Each row below holds a small network's activations on one input, seen along a few directions.
In each table, some parts of the input vary, and every possible input appears once, in random order.
A made-up example of a description, with smaller parts first: one of 4 places along a line, together with either a single point or (one of 2 separate values, together with one of 5 places around a ring) or one of 11 places along a line.
Shared parts are said once, and a part with two or three values counts as separate values.
(in the rows, 128 means zero)

Other details of the inputs shift rows strongly along two fixed directions, in all tables alike. That doesn't count.

A family of inputs:
r1: [103 120  99 134  89  84 127 156 113 116 126 132  68 155 111]
r2: [130 143 164 118 151 136 137 154 151 151 155 158 138 121 116]
r3: [180 156 136 114 150 137 133 165 128 138 129 130 139 132 125]
r4: [139 133 139 100 117 146 125 145 119 130 148 162 157 130 140]
r5: [186 117 129 135 124 147 121 142 142  98 142 152 146  88 137]
r6: [126 148 161 114 155 140 142 155 151 150 149 162 134 122 116]
r7: [129 149 149 150 168 125 121  67 134 124 100  66 123  80 181]
r8: [162 148 128 107 135 127 112 146 123 112 130 169 145 141 137]
r9: [108 130 119 140 121  84 141 164 122 134 138 103  62 143 103]
r10: [103 142 147 130 156 133 131  84 124 147 115  70 141 109 151]
r11: [ 92  98  91 140  83 109 117 165 110 133 111 118 100 134 134]
r12: [ 85  97  93 166 106 112 125 138 131 122 130 131 108 126 103]
r13: [149 120 129 119 127 158 133 140 127 125 152 154 163 118 111]
r14: [145  95  78 149  92 105 130 137 115 129  99 104  89 141 101]
r15: [ 84 138 138 137 132 136 120  72 130 124 111 132 122 143 153]
r16: [ 90 138 137 125 137 133 121  61 118 123 118 105 144 133 167]
r17: [146 149 145 105 130 122 124 140 121 105 138 178 141 146 125]
r18: [101 109  96 166 113  98 126 143 113 104 113 132  98 137  87]
r19: [169 136 137 111 132 135 144 125 129 108 159 156 130 141  96]
r20: [186 140 129  90 110 130 132 135 123 129 122 153 135 146 131]
r21: [160 113 125 114 123 160 132 141 128 126 145 148 162 115 118]
r22: [171 132 139 116 115 140 114 149 134  98 137 160 139 102 164]
r23: [ 82  97 104 171 102 118 126 141 144 121 120 142  99 137  98]
r24: [114 103  77 161 119 105 116 154 112 105 109 125  98 137 105]
r25: [167 110 125 118 123 158 131 143 135 128 139 143 167 119 119]
r26: [ 93 147 155 128 171 130 132  69 134 144 121  75 141 115 155]
r27: [147 129 107 150 154 139 130  64 120 111  85  90 139 135 142]
r28: [154 115 127 116 126 153 134 140 131 124 153 151 164 117 116]
r29: [157 137 145 104 136 144 131 169 138 153 141 122 154 112 128]
r30: [ 83  94  96 170 103 117 121 137 131 124 127 135  96 131  96]
r31: [174 152 140  85 110 124 140 128 125 117 142 154 124 146 125]
r32: [109 140 149 128 160 138 132  76 122 148 107  64 141 108 159]
r33: [ 88  95  90 156 102 116 122 141 122 121 131 121 110 123 103]
r34: [ 96 134 121 153 138  85 131 162 118 131 121 110  83 136 106]
r35: [109  88  95 131  85 113 112 160 115 133 106 113 107 137 138]
r36: [142 121 135 124 129 148 135 133 134 124 158 167 161 121 109]
r37: [150 135 130 130 143 131 146  38 119 111 112  88 116 133 128]
r38: [144 128 138 100 116 141 128 146 124 128 147 158 159 129 144]
r39: [ 88 114 111 142 120 107 126 166 125 151 129  96  97 120 120]
r40: [152 153 145 121 151 119 134  68 117 151  94  64 121 125 144]
r41: [177 144 119 105 126 137 119 150 126 117 118 158 145 147 140]
r42: [124 150 168 117 151 141 142 155 161 148 145 163 132 124 117]
r43: [108 103 109 137 112 110 119 167 125 154 110  78 102 118 125]
r44: [122 141 154 114 116 143 127 139 150 120 141 186 146 144 130]
r45: [139 126 142 133 131 152 132 128 153 123 156 174 153 133 103]
r46: [ 72 109  98 146  88 102 115 161 122 125 127 140  91 142 125]
r47: [143 163 159 118 161 115 145  56 120 140 118  67 109 130 145]
r48: [128 148 157 112 152 137 139 158 146 147 158 150 140 118 122]
r49: [112 125 130 125 133 137 121  68 117 129  96  87 147 133 173]
r50: [174 102 126 114 119 161 126 142 130 131 137 139 166 119 119]
r51: [121 162 147 137 189 119 124  74 120 125  99  78 136 128 156]
r52: [ 92 147 160 135 173 127 134  66 135 147 123  83 139 115 153]
r53: [ 77 107  99 144  90 102 118 154 115 130 126 136  99 140 129]
r54: [128 142 147 108 118 145 121 138 140 127 146 181 147 139 133]
Each input here is: one of 3 separate values, together with either a single point or one of 6 places around a ring or one of 11 places along a line.
Changing only the choice among 3 separate values turns r35 into r43. The same change can be made to r16. Which row results?
Answer: r26
Changing only the choice among 3 separate values turns r39 into r4. The same change can be made to r9. Which row results?
Answer: r1
Change only the place on the line of 11 in r12. List by row number the other rows that result.
Answer: r13, r21, r23, r25, r28, r30, r33, r36, r45, r50

A family of inputs:
r55: [ 66 142 139 154 162 111 133  64 123 145  93  57 110 120 154]
r56: [ 80 135 121 152 156  95 125  80 119 151  86  40  89 127 156]
r57: [209 170 182  69 166 154 145 127 131 142 154 142 180 114 140]
r58: [ 53 132 138 166 162 124 132  34 131 134 101  69 115 124 153]
r59: [ 91 143 140 145 163 107 133  69 127 153  95  46 113 121 158]
r60: [234 153 165  81 151 171 137  90 130 102 141 164 190 136 141]
r61: [121  99  90 165 119 138 113  29 111 106  67  71 137 127 153]
r62: [ 89  96  92 154  84 109 125 209 131 133 163 176  91 140  70]
r63: [139  67  55 135  52 127 112 206 108 106 132 162 123 143  95]
r64: [190 184 207  67 184 174 143 124 150 148 162 159 188 117 143]
r65: [ 99 119 119 140 106 112 127 202 136 151 145 147  94 124 103]
r66: [143 113  76 139  78  99 119 186 118  99 121 174  90 160  91]
r67: [174 169 206  77 180 177 144 115 155 135 174 176 199 118 132]
r68: [155  93  78 135  74 118 129 165 120 100 132 143  96 132 101]
r69: [ 89 104 105 123  64 119 110 185 128 116 144 190 114 148 129]
r70: [182 153 165 105 162 167 123 143 144 102 158 187 188 100 149]
r71: [102 136 123 151 155  96 133  60 105 143  79  35  93 123 160]
r72: [ 88  96 102 146  86 105 121 217 135 138 157 167  93 130  76]
Describe the family of inputs behind these rows.
Answer: either one of 2 separate values or one of 5 places along a line or one of 11 places along a line

A family of inputs:
r73: [104 129 118 141 122  94 131 140 122 145 108  89  85 135 126]
r74: [112 119 110 151 130 117 119 114 119 122 100  86 112 114 149]
r75: [116 138 151 127 146 142 129 109 142 138 133 126 142 114 138]
r76: [107 100  94 161 109 115 124 130 124 119 111 111 103 126 112]
r77: [137 102 104 126  85 130 118 225 135 130 152 184 125 130  98]
r78: [126 151 159 121 154 123 131 119 132 131 139 128 132 125 132]
r79: [112 129 108 147 127 106 118 117 118 117 102  97  98 128 149]
r80: [140 125 136 126 137 150 129 116 136 118 135 142 157 125 128]
r81: [141 135 137 111 132 138 126 100 122 122 123 134 149 139 142]
r82: [140 128 138 112 138 149 127  97 125 126 123 124 163 123 148]
r83: [111 142 152 116 139 135 134 100 130 130 135 134 138 135 138]
r84: [142 134 133 124 133 137 128 122 132 117 133 159 140 135 125]
r85: [138 135 134 116 127 137 125 125 131 117 132 158 144 138 131]
r86: [164 100  97 125  83 128 126 215 126 124 155 174 118 126  89]
r87: [157 132 127 122 124 134 133 131 130 113 137 158 135 135 113]
r88: [161 128 126 116 122 133 129 122 126 113 135 145 130 136 121]
r89: [122 145 155 125 164 134 130 114 136 137 140 119 145 110 139]
r90: [117 131 148 116 136 145 133 127 136 139 147 141 148 124 132]
r91: [135 153 146 120 153 130 137 110 126 138 128 118 131 134 126]
r92: [111  99  91 149  98 113 121 127 112 129 110  97 110 127 128]
r93: [123 143 148 119 135 128 133 135 142 131 143 147 127 131 126]
r94: [143 140 147 114 152 141 138 129 134 143 140 122 144 120 120]
r95: [109 113  97 143 101 104 122 115 114 122 106 101  96 141 128]
r96: [102 119 118 143 128 107 129 134 126 152 107  77  99 122 133]
Describe the family of inputs behind these rows.
Answer: one of 2 separate values, together with either a single point or one of 5 places along a line or one of 6 places around a ring
Changing only the choice among 2 separate values turns r74 into r79. The same change can be made to r76. Which row results?
Answer: r87
Change only the choice among 2 separate values in r95. List by row number the other rows that result.
Answer: r92
Change only the choice among 2 separate values in r73. List by row number the other rows that result.
Answer: r96

A family of inputs:
r97: [ 72 142 165 152 184 134 144  86 154 164 130  83 134 103 130]
r98: [ 51 155 180 134 189 144 130  68 138 170 125  77 158 106 172]
r99: [225 141 143  62 105 155 129 228 127 140 167 182 159 124 120]
r100: [ 84  61  33 174  59  90 111 167  98 132  85  77  76 122 121]
r101: [120 116 127 156 160 144 129  36 132 103 107 110 162 122 138]
r102: [150 144 150 106 124 120 138 158 140 115 161 183 115 145  98]
r103: [178 161 172  68 126 142 132 172 137 123 171 219 161 152 122]
r104: [ 70 105  92 172 102 109 127  86 119 111 109 120  84 147 117]
r105: [195  92  94 115  93 142 129 232 130 125 164 175 136 120  73]
r106: [143 169 157 128 175 113 143  56 123 130 100  77 113 129 143]
r107: [ 54  51  41 189  32  89  97 201 118 114  99 129  62 135 110]
r108: [132 149 156 112 146 157 118  64 130 105 132 161 173 135 164]
r109: [159 136 121 129 140 126 134 126 118 131 119  91 120 125 119]
r110: [159 170 161  94 157 127 133 110 128 132 124 109 138 126 166]
Changing only one part turns r107 into r101. The same change can be made to r99. Which row results?
Answer: r109
Describe the family of inputs behind these rows.
Answer: one of 2 separate values, together with either a single point or one of 6 places around a ring
Change only the choice among 2 separate values in r100. List by row number the other rows that result.
Answer: r105
